These are the activations of a small neural network, seen along a few directions. Each row is one input.
In each table, some parts of the input vary, and every possible input appears once, in random order.
Descriptions start from the smaller parts, as in this example, which fits no table here: one of 4 places along a line, together with either a single point or (one of 2 separate values, together with one of 5 places around a ring) or one of 11 places along a line.
Shared parts are said once, and a part with two or three values counts as separate values.

Other details of the inputs shift rows strongly along two fixed directions, in all tables alike. That doesn't count.

A family of inputs:
x1: [0 -4 0 8 -2 -5 2 2 -1 -9 8 -1]
x2: [-9 -19 -9 -8 2 -2 -22 -5 19 10 12 12]
x3: [-9 4 -2 -17 1 11 -1 -4 3 -1 1 -5]
x4: [32 -1 -13 9 -8 3 -3 -3 8 12 -14 0]
x5: [25 6 -12 3 -11 9 6 -16 10 14 -6 4]
x6: [-5 -26 -7 2 1 -3 -25 -3 14 -1 14 0]
x7: [-6 3 4 -6 0 -5 1 -4 4 5 4 10]
x8: [-5 4 2 -3 0 -4 5 -1 2 4 5 9]
x9: [8 25 8 -5 -3 8 20 -16 -12 1 -14 -2]
x10: [15 -25 -20 11 -7 6 -22 -8 20 3 9 -2]
x11: [-40 22 23 -8 14 -8 29 15 -25 -15 8 5]
x12: [-21 -20 -8 3 9 -9 -15 25 8 0 12 9]
x13: [2 17 16 5 -2 -9 21 0 -17 -13 -1 -3]
x14: [-4 16 15 -6 -1 5 15 0 -15 -17 -4 -15]
x15: [51 21 -4 13 -19 15 19 -30 -6 1 -25 -15]
x16: [34 21 7 8 -14 0 19 -19 -9 -1 -15 -8]
x17: [8 -22 -24 -2 -4 11 -21 -13 24 15 6 5]
x18: [1 19 9 5 4 0 21 11 -18 -5 -13 -4]
x19: [18 -1 -9 4 -3 7 -6 -2 3 9 -14 -4]
x20: [-3 16 15 3 0 -2 17 -4 -17 -13 -4 -9]
x21: [-10 4 4 -9 3 0 -1 -7 -1 3 2 6]
x22: [-37 -4 22 -4 12 -17 0 15 -13 -18 19 2]
x23: [-39 -21 0 -13 13 -2 -20 30 4 -6 15 -2]
x24: [-4 -25 -17 4 4 2 -22 11 15 7 4 2]
x25: [-3 -24 -11 1 5 -5 -26 10 16 11 6 6]
x26: [-26 15 22 -3 12 -16 16 24 -21 -9 0 4]
x27: [29 -1 -10 5 -6 8 -7 -8 5 14 -16 -4]
Each input here is: one of 3 separate values, together with either a single point or one of 8 places around a ring.
The inputs of x2 and x25 match in every part but the choice among 3 separate values. If x9 is changed in the same way as x2 into x25, which row does it become? -> x19
Start at x22 and move only the place on the ring of 8, one step at a time. The first step leads to x16. Which rows follow, in order? -> x13, x1, x10, x15, x20, x6
Which other rows does x10 become when the choice among 3 separate values takes its other values? List them by row number. -> x11, x18

A family of inputs:
x28: [-48 -8 16 -8 16 -17 -2 5 -7 -13 30 12]
x29: [7 32 17 -1 -7 -3 34 -10 -19 -5 -6 2]
x30: [3 -4 -6 2 -1 -2 0 6 11 3 5 5]
x31: [54 -17 -24 19 -17 12 -18 -17 12 8 -19 -12]
x32: [15 26 23 6 -4 -9 30 -5 -20 -13 -6 -4]
x33: [4 -13 2 0 -3 -2 -9 1 3 -9 3 -9]
x34: [-4 -2 -6 -8 -1 10 -6 1 5 1 4 -3]
x35: [4 -4 2 1 -4 -6 -5 -11 4 -1 13 3]
x36: [12 29 18 4 -4 -7 34 -1 -18 -8 -9 0]
x37: [-7 -9 3 -5 -1 5 -9 -16 5 -2 7 -4]
x38: [3 -9 -11 8 4 3 -5 15 -2 0 -5 -7]
x39: [-55 -6 7 -16 15 -2 0 15 -4 -8 20 12]
x40: [0 -17 -3 -3 -5 3 -19 -7 11 -2 11 -6]
x41: [-5 -7 2 -1 -2 -2 -7 -19 6 -1 9 -1]
x42: [1 31 10 -6 -2 5 35 -16 -16 -2 -10 4]
x43: [0 -1 -3 -11 6 -4 -8 15 7 20 -12 9]
x44: [-8 -12 -5 -7 1 12 -15 -12 10 1 6 -4]
x45: [-3 5 -5 -15 5 0 -11 7 7 20 -9 13]
x46: [6 -11 -1 17 -3 -9 -11 6 -2 -8 0 -3]
x47: [4 -9 -5 18 1 -6 -4 11 2 1 2 6]
x48: [-10 6 -6 -16 8 3 -10 -3 7 19 -10 17]
x49: [6 -10 0 19 0 -10 -8 8 -1 -5 5 4]
x50: [-46 29 29 -15 11 -6 33 22 -31 -19 6 2]
x51: [5 -11 -8 9 3 1 -10 11 -3 -6 -5 -11]
x52: [1 -5 -8 -3 0 5 -6 9 5 -1 2 -7]
x53: [1 -4 -9 -2 0 4 -3 9 8 3 1 -1]
x54: [59 26 1 9 -25 10 17 -41 -2 6 -24 -16]
x55: [2 -8 -8 14 3 -2 -1 13 4 4 -2 4]
x56: [4 -13 -11 3 8 -3 -15 20 5 27 -14 7]
x57: [-4 -3 -8 -4 -3 1 0 -3 10 5 5 7]
x58: [-10 -3 -5 -9 2 13 -5 -8 5 2 3 1]
x59: [3 -10 -4 -3 0 3 -9 4 5 -7 1 -11]
x60: [0 -8 -12 10 3 2 -3 16 1 5 -4 -2]
x61: [7 -10 3 5 -5 -8 -9 -3 6 -7 6 -5]
x62: [-6 -2 -5 -3 0 -1 0 -15 6 4 10 11]
x63: [5 30 19 -6 -3 8 24 -8 -20 -12 -13 -15]
The inputs of x44 and x59 match in every part but one. If x58 is changed in the same way as x44 into x59, which row does it become? -> x52
What do these inputs look like to the network? -> one of 4 places along a line, together with either a single point or one of 8 places around a ring
Which other rows does x31 become when the place on the ring of 8 takes its other values? List them by row number. -> x38, x46, x47, x49, x51, x55, x60
Which other rows does x53 become when the place on the line of 4 takes its other values? List them by row number. -> x39, x50, x60

A family of inputs:
x64: [11 -17 -3 3 -3 -2 -19 1 5 -9 -1 -13]
x65: [-2 25 13 0 2 6 25 9 -26 -14 -13 -15]
x66: [-17 17 22 -9 8 -8 12 -4 -16 -4 -2 4]
x67: [36 7 -3 1 -12 9 -2 -26 4 11 -17 -10]
x68: [5 -29 -8 -1 -3 -1 -32 0 12 -2 6 -8]
x69: [52 2 -10 6 -20 8 -5 -25 12 12 -16 -13]
x70: [-12 -29 -18 8 8 -1 -25 26 14 -1 11 4]
x71: [-36 -5 -3 -15 8 -3 0 7 8 0 18 18]
x72: [-2 -27 -22 8 3 4 -23 19 16 7 6 5]
x73: [-11 -10 8 -1 4 -13 -8 10 3 -1 10 2]
x74: [-21 -15 4 28 -4 -9 15 -5 -6 -37 41 0]
x75: [-13 12 12 -11 4 -10 10 -7 -4 0 8 16]
x76: [-23 3 3 -3 11 -1 8 15 -5 1 2 7]
x77: [3 20 12 0 2 -9 17 -5 -15 6 -10 10]
x78: [-4 23 1 -7 -1 0 27 -6 -6 5 -3 14]
x79: [-9 -36 -10 7 6 -11 -35 18 15 -3 12 0]
x80: [-3 11 18 4 2 -10 10 13 -20 -19 -7 -13]
x81: [9 -1 -12 -9 -7 22 -7 -21 10 7 -5 -7]
x82: [-34 -18 5 -8 13 -15 -19 11 5 4 18 17]
x83: [-13 19 21 -17 -1 0 10 -16 -7 -10 7 2]
x84: [-8 18 11 -9 3 12 17 -6 -14 -8 -9 -13]
x85: [-13 -9 -13 -5 4 4 -7 0 10 11 5 11]
x86: [4 -27 -7 -4 -4 -1 -29 -4 19 3 13 -6]
x87: [42 -7 -12 10 -13 -1 -9 -12 16 19 -10 1]
x88: [10 -7 -14 -1 -6 11 -4 0 10 4 2 -8]
x89: [31 13 -4 -7 -12 7 4 -34 10 12 -8 5]
x90: [-10 -1 -2 -2 3 2 4 12 2 -1 5 -2]
x91: [-14 8 19 0 5 -10 6 14 -20 -16 -2 -8]
x92: [-14 19 11 -5 7 4 21 3 -14 -3 -8 -4]
x93: [9 23 18 12 1 -13 22 13 -24 -3 -17 1]
x94: [-5 -28 -5 -7 2 1 -33 -8 18 4 11 -3]
x95: [-26 4 2 0 12 -6 9 20 -6 3 4 12]
x96: [9 -25 -21 -1 -3 14 -25 1 16 0 2 -11]
x97: [5 16 17 10 3 -12 16 15 -21 -11 -14 -4]
x98: [-21 -12 -3 4 11 -3 -7 26 -1 -11 7 -3]
x99: [2 3 8 7 2 -16 6 13 -4 6 0 9]
x100: [-3 18 7 12 7 -4 21 25 -19 -9 -11 0]
x101: [-24 -6 1 0 10 -2 -3 25 -8 -17 7 -8]
x102: [-2 -6 -13 -5 0 12 -7 -10 11 11 -2 3]
x103: [1 -30 -10 5 1 -6 -31 9 15 4 7 0]
x104: [-18 -3 -8 -15 -2 9 -5 -10 13 1 14 7]
x105: [-7 10 14 3 7 -15 11 9 -12 4 -5 10]
x106: [-35 5 4 -17 7 0 8 1 1 -6 15 12]
x107: [38 12 -15 1 -13 23 8 -24 6 13 -22 -13]
x108: [22 13 -10 -4 -10 21 7 -24 3 10 -16 -7]
x109: [15 -14 -20 7 -3 11 -14 3 12 8 -5 -5]
x110: [27 16 -1 -9 -13 8 4 -34 7 8 -6 1]
x111: [-12 4 -5 -2 6 0 7 5 -1 9 0 13]
x112: [2 -29 -11 8 1 -9 -30 13 15 7 6 6]
x113: [3 29 26 -2 3 -6 25 -7 -23 -4 -17 -4]
x114: [0 17 19 1 4 -10 16 1 -16 1 -10 3]
x115: [7 -7 -17 -14 -11 21 -13 -26 23 8 6 2]
x116: [8 -13 -17 4 -2 4 -7 8 16 13 3 4]
x117: [46 32 -1 1 -14 2 26 -33 -2 17 -21 9]
x118: [-10 16 22 -12 3 1 7 -13 -15 -8 -2 -6]
x119: [49 -5 -5 39 -26 -5 10 -42 6 -17 15 -9]
x120: [-11 18 20 -10 3 -3 10 -9 -16 -5 -2 -2]
x121: [-14 4 7 -2 7 3 7 16 -15 -21 0 -16]
x122: [-20 1 1 7 10 -6 6 31 -9 -4 2 8]
x123: [18 6 -11 9 -5 3 11 7 4 13 -7 4]
x124: [-22 -24 0 11 11 -20 -23 31 4 -5 12 9]
x125: [28 0 -13 -1 -12 19 0 -15 9 5 -8 -16]
The inputs of x112 and x72 match in every part but one. If x82 is changed in the same way as x112 into x72, which row does it become? -> x85
The inputs of x71 and x75 match in every part but one. If x88 is changed in the same way as x71 into x75, which row does it become? -> x69
What do these inputs look like to the network? -> one of 2 separate values, together with either a single point or (one of 5 places along a line, together with one of 6 places along a line)
Start at x64 and move only the place on the line of 5, one step at a time. The first step leads to x80. Which rows follow, in order? -> x79, x97, x124
Start at x100 and move only the place on the line of 6, one step at a time. The first step leads to x122. Which rows follow, in order? -> x123, x95, x111, x78
